[116 151 139 105] result: 151
[122 135 139 130 102 127 132] result: 135
[129 117 123 122 149] result: 117
[138 115 132 112 118 122 107] result: 115
[142 142 119 149 116 146 131] result: 142
[151 129 153 120] result: 129
---
[135, 109, 121, 107, 127, 149] Out: 149

[[130, 104, 116, 105, 143, 131],
 [132, 110, 114, 112, 139, 123],
 [131, 110, 118, 109, 141, 127]] Out: 127

[[101, 111, 137, 125, 117],
 [128, 101, 137, 107, 115]] Out: 115

[151, 149, 143, 111] Out: 111

[[133, 128, 151, 122, 125],
 [123, 136, 144, 127, 124]] Out: 124

[[152, 149, 124, 122],
 [127, 136, 127, 112],
 [142, 141, 112, 125]] Out: 125

[[133, 142, 126, 116, 135, 105, 153],
 [121, 131, 134, 122, 122, 137, 123]] Out: 123

[111, 143, 104, 140, 139, 111, 137] Out: 137
---
Q:
[[125 101 139 130 124 127 100]
 [135 116 110 116 123 118 106]]
A: 118

Q:
[[131 142 120 127 125 129]
 [150 127 139 140 131 127]]
A: 131

Q:
[[102 115 123 133 117 151]
 [129 142 151 127 138 105]]
A: 138

Q:
[[114 105 115 130]
 [156 151 129 109]]
A: 129

Q:
[[136 103 126 114 132]
 [119 146 139 145 122]]
A: 145

Q:
[[134 125 156 132 150 120 144]
 [115 127 131 134 138 158 113]]
A: 158

Q:
[[106 138 128 140 124 122 103]
 [135 127 139 113 131 126 134]]
A: 126
---
[[135 156 136 151]
 [102 119 127 113]] out 119

[129 112 152 122 120] out 112

[120 137 122 141 103 113] out 137

[107 117 150 143] out 117

[147 116 138 130 123 106] out 116

[111 127 131 155 119] out 127

[106 110 150 105 152 120 125] out 110

[[123 136 145 143 151 124 133]
 [117 138 107 132 120 128 124]
 [119 150 131 121 138 132 137]] out 150
---
[[158 128 112 155 116 118]
 [158 147 108 137 133 105]] -> 112

[152 148 117 137] -> 148

[124 139 119 126 107 123 128] -> 123

[132 124 107 129 155 150] -> 129

[156 106 126 119] -> 126

[[118 118 114 146 131]
 [ 99 123 110 125 157]] -> 114

[112 107 144 152 143 134] -> 134

[[125 113 149 140 138]
 [127 155 154 140 135]] -> 127
---
[129 144 104 124 122] ans = 129
[115 126 119 151 125 123 117] ans = 115
[158 126 120 139 112] ans = 158
[141 124 144 102 108 131] ans = 141
[116 152 132 110 140 126] ans = 116
[140 141 107 150] ans = 140
---
[[127 104 133 143]
 [146 128 119 142]
 [119 130 102 130]] gives 130

[126 149 111 156  99 110] gives 149

[[124 125 126 127 128]
 [119 119 128 137 129]
 [130 105 135 121 133]] gives 105

[131 115 103 136 116 158] gives 115

[[123 127 127 121 128 118]
 [150 141 114 145 145 124]] gives 141

[145 108 151 135 153] gives 108

[[130 126 134 133 134]
 [130 132 149 114 130]
 [125 122 115 110 135]] gives 122

[125 126 141 157] gives 126

[111 135 147 142 121 150 134] gives 135

[143 126 155 100] gives 126
---
[[147, 113, 146, 137, 132, 125], [139, 108, 118, 140, 101, 102]] => 137
[[117, 125, 150, 140, 140], [116, 117, 131, 124, 128]] => 150
[[135, 126, 120, 129], [144, 128, 98, 144]] => 126
[[139, 133, 121, 117, 120, 149, 131], [135, 120, 109, 127, 121, 129, 142]] => 120
[[109, 106, 141, 119, 151, 122], [106, 140, 148, 110, 139, 136]] => 119
[[153, 124, 132, 145, 131, 110], [138, 118, 131, 134, 135, 114]] => 145
[[158, 110, 127, 135, 153], [123, 151, 130, 128, 115]] => 127
[[129, 100, 134, 127], [129, 121, 131, 134]] => 100
[[106, 125, 133, 114], [116, 121, 112, 132]] => 125
---
[137  99 110 121 145 104] -> 99

[[132 157 135 134 120]
 [118 141 124 144 151]] -> 141

[118 114 152 129 114 124] -> 114

[100 149 117 148 116] -> 149

[116 101 127 132 117] -> 101

[142 128 120 104 140] -> 128
---
array([[137, 134, 135, 155, 139, 135, 133],
       [134, 137, 138, 149, 141, 140, 132],
       [133, 135, 136, 146, 140, 140, 137]]) gives 136

array([131, 115, 141, 102]) gives 141

array([132, 138, 100, 106]) gives 100

array([127, 126, 154, 129, 134]) gives 154

array([151, 130, 147, 118, 143]) gives 147

array([[129, 127, 128, 106],
       [126, 112, 123, 119],
       [123, 115, 150, 114]]) gives 150
---
[118 130 126 140 119 140 104] gives 126

[134 125 139 115 122  99 127] gives 125

[134 125 103 143 120 135 132] gives 132

[120 113 156 136 125] gives 125

[145 105 153 124 130 141 137] gives 137

[141 149 127 123 103] gives 127

[[133 126 122 135 141]
 [130 122 123 133 146]
 [127 123 120 137 151]] gives 130

[150 136 123 143 130] gives 136

[130 106 129 119 131 127 124] gives 127
---
[[121 126 121 132 143]
 [125 135 127 130 123]
 [137 120 130 123 104]] ⇒ 125

[[116 145 146 128 149]
 [114 148 150 128 153]
 [136 117 117 128 116]] ⇒ 114

[[130 136 122  98]
 [127 127 126 120]
 [121 128 124 113]] ⇒ 127

[[146 132 129 144 130]
 [151 131 134 147 136]
 [150 133 136 152 142]] ⇒ 151

[[132 131 122 136 105 133 144]
 [142 118 135 117 138 121 106]
 [ 99 115 131 136 132 126 118]] ⇒ 142

[[130 119 111 117 116]
 [108 119 111 117 116]
 [102 135 114 117 126]] ⇒ 108

[[139 121 144 122 120]
 [132 104 142 106 107]
 [130 134 135 124 126]] ⇒ 132

[[155 118 131 142]
 [120 135 124 108]
 [132 127 128 130]] ⇒ 120

[[128 125 127 126 129]
 [148  99 140 114 146]
 [123 141 126 137 120]] ⇒ 148

[[120 112 133 142 131 136 125]
 [135 135 138 125 132 132 119]
 [136 134 106 134 138 125 136]] ⇒ 135
---
[[110 132 153 120]
 [105 158 113 130]] value 132

[142  98 121 118 100] value 98

[143 102 114 128] value 102

[127 125 149 140] value 125

[[121 139 132 129]
 [129 122 100 129]] value 139

[131 125 149 115 101 143 147] value 125
---
[153 131 102 130 119 120 103] => 120

[130 141 103 149 157 147 139] => 141

[100 153 106 116 155] => 116

[133 139 123 125 106 124 130] => 125

[125 122 140 149 101 121 137] => 125

[[133 126 136 137 129]
 [123 131 112 111 103]
 [126 125 117 113 120]] => 125

[131 137 153 129 123 138 117] => 131

[150 107 132 112 121 141 116] => 121

[107 151 110 130 142] => 130
---
((105, 132, 137, 114), (112, 126, 127, 119), (141, 139, 130, 138)) yields 141
((134, 132, 131, 105, 133, 126, 127), (114, 121, 120, 123, 116, 150, 151), (130, 132, 134, 147, 131, 114, 114)) yields 130
((148, 117, 116, 121, 105), (121, 123, 143, 138, 150), (109, 133, 144, 120, 138)) yields 109
((134, 136, 120, 135), (136, 128, 126, 152), (138, 140, 115, 121)) yields 138
((147, 147, 124, 112, 116), (149, 146, 108, 121, 106), (134, 134, 118, 114, 129)) yields 134
((131, 134, 151, 151), (116, 123, 111, 112), (142, 135, 145, 144)) yields 142
((131, 107, 145, 139), (131, 107, 146, 140), (128, 151, 115, 122)) yields 128
((108, 111, 111, 111, 141), (146, 143, 144, 144, 114), (116, 113, 112, 112, 98)) yields 116
((124, 134, 156, 155), (111, 127, 143, 143), (142, 124, 105, 106)) yields 142
((137, 148, 120, 122), (134, 156, 137, 141), (123, 131, 135, 131)) yields 123
---
[[126 118 149 123]
 [130 135 104 132]
 [130 112 132 109]] ⇒ 132

[[100 105 141 148 122 102 142]
 [ 99 111 140 143 120 106 150]] ⇒ 142

[[137 127 135 125 124 130 116]
 [132 151 126 132 144 111 118]] ⇒ 116

[[156 103 145 108 123 141]
 [142 110 126 128 127 147]] ⇒ 141

[[144 133 129 128 133 152]
 [132 128 128 131 148 155]] ⇒ 152

[[127 154 141 105]
 [137 130 128 144]] ⇒ 105

[[129 131 127 108 130 128]
 [123 135 139 104 124 127]
 [127 136 131  99 131 125]] ⇒ 127
---
[[150 126 150 131]
 [148 126 147 131]
 [146 127 146 131]] ==> 150

[156 120 130 124 121] ==> 130

[[118 103 132 139 152 117 112]
 [146 116 142 114 110 104 147]] ==> 132

[156 154 123 155 116] ==> 123

[129 131 104 130 125 107 133] ==> 104

[107 137 106 129 132 127 135] ==> 106

[140 143 150 122] ==> 150

[[126 149 149 150]
 [138 113 112 112]
 [ 98 123 124 125]] ==> 149
---
[109 115 123 146 158] ans = 146

[[122 119 141 106 140 116]
 [140 116 103 113 123 134]
 [128 139 117 142 142 152]] ans = 106

[124 127 100 132 127 109] ans = 132

[154 101 129 115 105] ans = 115

[140 118 128 136 104 111] ans = 136

[122 106 104 116 136 127] ans = 116

[[156 131 128 127]
 [133 131 136 128]] ans = 127
